These are the activations of a small neural network, seen along a few directions. Each row is one input.
In each table, some parts of the input vary, and every possible input appears once, in random order.
Descriptions start from the smaller parts, as in this example, which fits no table here: values(3) and (point or ring(9) or (line(4) and ring(8))).
Shared parts are said once, and a part with two or three values counts as separate values.
In the rows, 128 means zero.

Table:
x1: [104 167 131 121 137 162 170 160 175  50  99 145 185 163 185 114 151 175]
x2: [134 161 133 124 141 174 188 149 186  55 112 129 193 145 165 128 117 175]
x3: [135 149 128 125 148 170 193 149 187  59 117 130 193 137 171 121 112 174]
x4: [144  87 129 128 118  86  85 102  64 213 151 127  28 101  70 152 121  96]
x5: [ 90 112 121 144  78  85  84 141  85 154 178  57 140 126  85  84 158  78]
x6: [167 127 111  85 175 183 170 126 167 116  84 214  89 119 163 178  99 198]
x7: [164 126 115  93 172 182 177 130 169 108  84 219  81 121 154 172  98 198]
x8: [114 142 138 118 149 168 172 151 179  49 100 146 213 142 170 123 134 175]
x9: [139  93 116 130 114  96  85 105  68 212 151 133  32  92  75 148 124  95]
x10: [141  95 113 122 117  97  78 100  65 221 151 129  42  90  83 154 125  95]
x11: [107 128 135 156  75  88  90 123  92 156 178  46 145 116  83  98 137  77]
x12: [110 165 145 130 150 154 148 148 186  54  89 145 207 147 188 118 154 176]
x13: [169 119 128  90 176 172 178 126 166 109  85 212  77 130 150 175  96 200]
x14: [ 96 146 147 165  74  74  72 124  84 154 157  60 148 127 104  85 157  80]
x15: [170 122 114  90 178 172 176 121 164 102  85 210  84 136 142 178  88 202]
x16: [ 83 130 146 163  84  68  51 120  93 156 153  61 159 118 106  86 176  79]
x17: [150 153 125 119 176 173 180 133 183  88  84 182 153 180 195 136 111 108]
x18: [103 130 139 154  79  78  84 124  84 152 162  56 152 115  94  89 150  74]
x19: [136 161 134 123 147 168 182 159 181  56 106 140 198 147 166 119 123 176]
x20: [ 91  94 131 154  88  88  84 123  94 159 187  52 159 106  84  94 137  79]
x21: [145  91 115 128 119  84  83  97  62 206 152 125  36 106  62 156 113  98]
x22: [126 118 124 155 121  92  86 107  82 187 150  98 102 151 118 108 136   7]
What is each input in this table made of?
Answer: values(2) and (point or line(4) or line(6))
Which other rows does x19 become when the line(6) part takes its other values? List them by row number.
Answer: x1, x2, x3, x8, x12
Which other rows does x13 become when the line(4) part takes its other values? List them by row number.
Answer: x6, x7, x15
Which other rows does x18 become when the line(6) part takes its other values? List them by row number.
Answer: x5, x11, x14, x16, x20

Table:
x23: [140 115 116 124 155 143 148 122 136 132 120 154 118 156 146 133 110  86]
x24: [144 146 116 128 141 143 145 119 133 130 114 149 110 155 150 138 113  96]
x25: [146 122 126 113 134 134 140 128 125 130 124 141 113  91 114 150 118 179]
x26: [111 130 120 119 110 129 145 149 132 102 140 106 141 113 126 115 142 175]
x27: [124 157 148 136 141 127 115 125 143 115  95 145 159 151 169 122 147 114]
x28: [113 117 125 132 130 135 139 137 146  99 141 108 183 139 127 112 124 123]
x29: [146 121 110 114 147 144 137 117 140 142 123 153  96 129 137 150 110 136]
x30: [110 159 140 136 119 127 115 144 134 101 111 126 176 129 146 113 156 150]
x31: [137 131 138 113 131 136 118 127 123 131 105 163 116  94 120 154 131 192]
x32: [146 148 118 128 146 134 146 128 126 132 109 150 108 143 159 129 130 100]
x33: [149 118 116 115 143 147 149 133 127 144 129 154  92 127 128 145 113 128]
x34: [141 115 138 118 137 134 130 120 143 128 117 148 112  93 117 148 117 183]
x35: [129 102 120 136 107  84  75 108  70 203 154 111  60 113  81 130 131  78]
x36: [ 88 101 126 140  72  79  78 127  77 163 180  62 111 104  71 102 153 112]
x37: [148 133 122 119 140 138 133 131 133 139 108 165  88 120 134 138 125 142]
x38: [115 128 134 138 128 135 143 139 148 103 143  99 176 135 136 115 131 126]
x39: [142 149 127 132 142 137 137 129 134 132 102 160 106 140 158 125 132 101]
x40: [ 97 120 135 158  85  76  70 122  81 163 169  59 143 117  85  96 154  74]
x41: [130 149 145 141 139 129 128 126 153 114 107 132 154 146 163 113 137 102]
x42: [105  98 117 115 119 139 146 142 142 100 153 111 152 126 112 119 123 161]
x43: [141 111 122 113 136 144 135 115 140 133 132 139 118  97 116 157 105 174]
x44: [110 117 129 122 109 138 153 146 135  99 152 104 141 128 111 122 125 166]
x45: [106 120 116 118 113 139 140 136 147 104 148 104 147 119 127 122 130 170]
x46: [142  97 120 108 135 147 142 130 125 132 135 148 122  99  97 151 101 162]
x47: [142 101 132 115 140 143 145 123 137 133 138 137 116 100 110 156 106 168]
x48: [140 134 130 115 150 133 118 121 134 137  97 175  95 131 145 150 132 157]
x49: [144 135 127 131 144 142 155 126 130 129 120 147 108 158 145 136 113  91]
x50: [138 159 136 130 144 131 125 122 126 124  88 171 109 157 158 138 136 117]
x51: [124 118 125 150 110  85  79 106  70 195 147 106  79 133 104 117 139  37]
x52: [117 151 142 143 118 125 130 139 146  92 121 112 168 135 133 108 139 143]
x53: [154 133 120 116 146 131 143 124 128 130 113 154  87 135 128 147 115 146]
x54: [136 156 138 137 137 125 140 128 138 108 111 123 152 155 153 118 130 103]
x55: [117 147 126 137 117 135 136 134 143  98 134 102 174 139 131 117 127 133]
x56: [103 141 138 121 108 126 124 143 132  94 120 128 142 127 125 124 147 192]
x57: [147 107 107 109 146 147 145 132 125 141 127 163  99 131 118 143 105 124]
x58: [117 142 132 137 130 122 136 135 146  97 130 100 174 132 144 112 141 140]
x59: [129 122 130 131 144 139 140 127 145 115 125 129 165 157 146 118 118  84]
x60: [106 124 132 124 113 129 134 141 150  99 134 114 141 115 129 113 142 179]
x61: [132 134 139 138 142 139 144 128 147 119 127 121 158 152 156 120 125  88]
x62: [115 125 140 159 101  81  69 111  79 179 152  81 126 134 105 102 146  36]
x63: [132 152 125 134 131 143 135 130 140 122 120 125 159 144 157 118 128  90]
x64: [124  92 132 135  96  84  73 107  70 193 163  96  82  81  60 139 128 116]
What is each input in this table made of?
Answer: ring(6) and (point or line(6))
Changing only the ring(6) part turns x46 into x57. The same change can be made to x25. Which row results?
Answer: x53
Which other rows does x45 become when the ring(6) part takes its other values? List them by row number.
Answer: x24, x29, x43, x55, x63
Which other rows agree with x38 in the ring(6) part? List them by row number.
Answer: x28, x30, x40, x52, x55, x58
Which other rows does x51 become when the ring(6) part takes its other values? List them by row number.
Answer: x35, x36, x40, x62, x64
Start at x50 and move only the line(6) part, one step at a time. The first step leads to x39. Which rows follow, in order?
Answer: x32, x24, x49, x23

Table:
x65: [ 96 146 125 142  88  81  72 125  89 169 144  83 109 129 129  99 172  83]
x66: [131 148 121 127 162 177 178 144 177  75 106 150 206 178 188 114 108  89]
x67: [100 145 121 123 106 112 117 147 122 100 128 115 128 125 123 112 159 192]
x68: [142  96 101  97 129 134 149 126 116 134 140 146  73 114  93 153 100 180]
x69: [159 152 156 129 173 149 142 111 176 106  76 178 150 142 166 157 110 155]
x70: [115 118 135 171 100  88 102 117  84 157 172  55 146 157 102  88 130   7]
x71: [152 146 155 129 131 140 131 122 141 111 106 143 139 102 110 160 111 192]
x72: [162 121 113 102 176 172 180 123 170 113 101 187  82 156 168 158  96 145]
x73: [153 119 112 101 131 160 171 132 137 123 133 154  72 117 111 159  96 183]
x74: [122  76 110 101 122 135 133 128 103 163 150 147  73  99  94 150 114 153]
x75: [144 107 113 146 129  90 105 107  69 204 153 118  38 146  92 131 119  26]
x76: [131 133 126 125 138 155 185 152 167  73 134 109 192 130 146 117 115 147]
x77: [163 146 154 126 160 143 143 124 154 109  91 160 149 107 142 154 115 179]
x78: [128  82  99 115 117 119 112 119 101 182 155 137  61  98  90 136 115 114]
x79: [122 104 154 127 122 116  90 113 108 146 125 135 137  84  95 149 130 163]
x80: [127 109 145 138 117 101  69 103 106 167 128 124 126  83  92 133 130 124]
x81: [109 169 130 127 103 134 144 149 138  86 119 123 128 125 141 119 151 194]
x82: [165 118 110  98 159 164 184 135 150 121 117 170  82 122 142 154 100 169]
x83: [135 126 145 146 117  86  62  90  85 188 134 104 120 100  99 141 133  80]
x84: [ 98  94 120 139 100 120 106 135 123 138 176  74 170 111  96  93 134  94]
x85: [146 132 162 162 122  68  63  89  75 190 129 108 105 131  95 127 132  36]
x86: [121 168 128 123 131 138 157 151 151  82 102 139 137 129 173 114 157 180]
x87: [111 110 118 123 114 131 146 147 140  90 160  85 183 126  95 115 121 158]
x88: [ 83 123 134 126  96 114  98 150 110 129 140 117 127 114 126 107 172 166]
x89: [ 94  89 130 125 104 132 127 148 126 117 174  87 182 113  98 110 135 132]
x90: [164 161 148 126 181 162 138 118 168 112  61 202 165 155 181 153 112 120]
x91: [105 151 141 159  91  63  74 122  77 169 134  85  93 158 126  87 170  38]
x92: [ 89 129 123 140  90  97  78 141 109 148 143 104 115 113 121  94 171 127]
x93: [106 112 120 153  99 108 100 119  97 158 181  53 164 129 106  99 133  52]
x94: [120 133 128 128 109 151 174 149 155  77 150  92 182 125 113 122 112 161]
x95: [141 124 144 124 130 115 107 114 121 120 114 134 138  98  93 153 116 190]
x96: [167 130 105 102 185 186 176 131 161 119  89 212  96 169 182 155  99 109]
x97: [124 180 122 124 154 157 152 143 165  85  72 180 153 177 211 114 157 120]
x98: [119 172 130 126 146 144 155 136 173  77  86 156 138 163 196 118 156 155]
x99: [126 139 129 128 155 162 182 138 185  68 120 127 192 165 173 119 108 124]
x100: [136 100  97 130 121 105 104 110  78 203 164 117  55 116  98 145 118  71]
Changing only one part turns x73 into x100. The same change can be made to x94. Which row results?
Answer: x93
What is each input in this table made of?
Answer: line(4) and line(9)
Which other rows does x97 become when the line(9) part takes its other values? List them by row number.
Answer: x65, x67, x81, x86, x88, x91, x92, x98
Which other rows does x88 become when the line(4) part takes its other values? List them by row number.
Answer: x74, x79, x89
Which other rows does x68 become when the line(4) part takes its other values? List them by row number.
Answer: x67, x87, x95
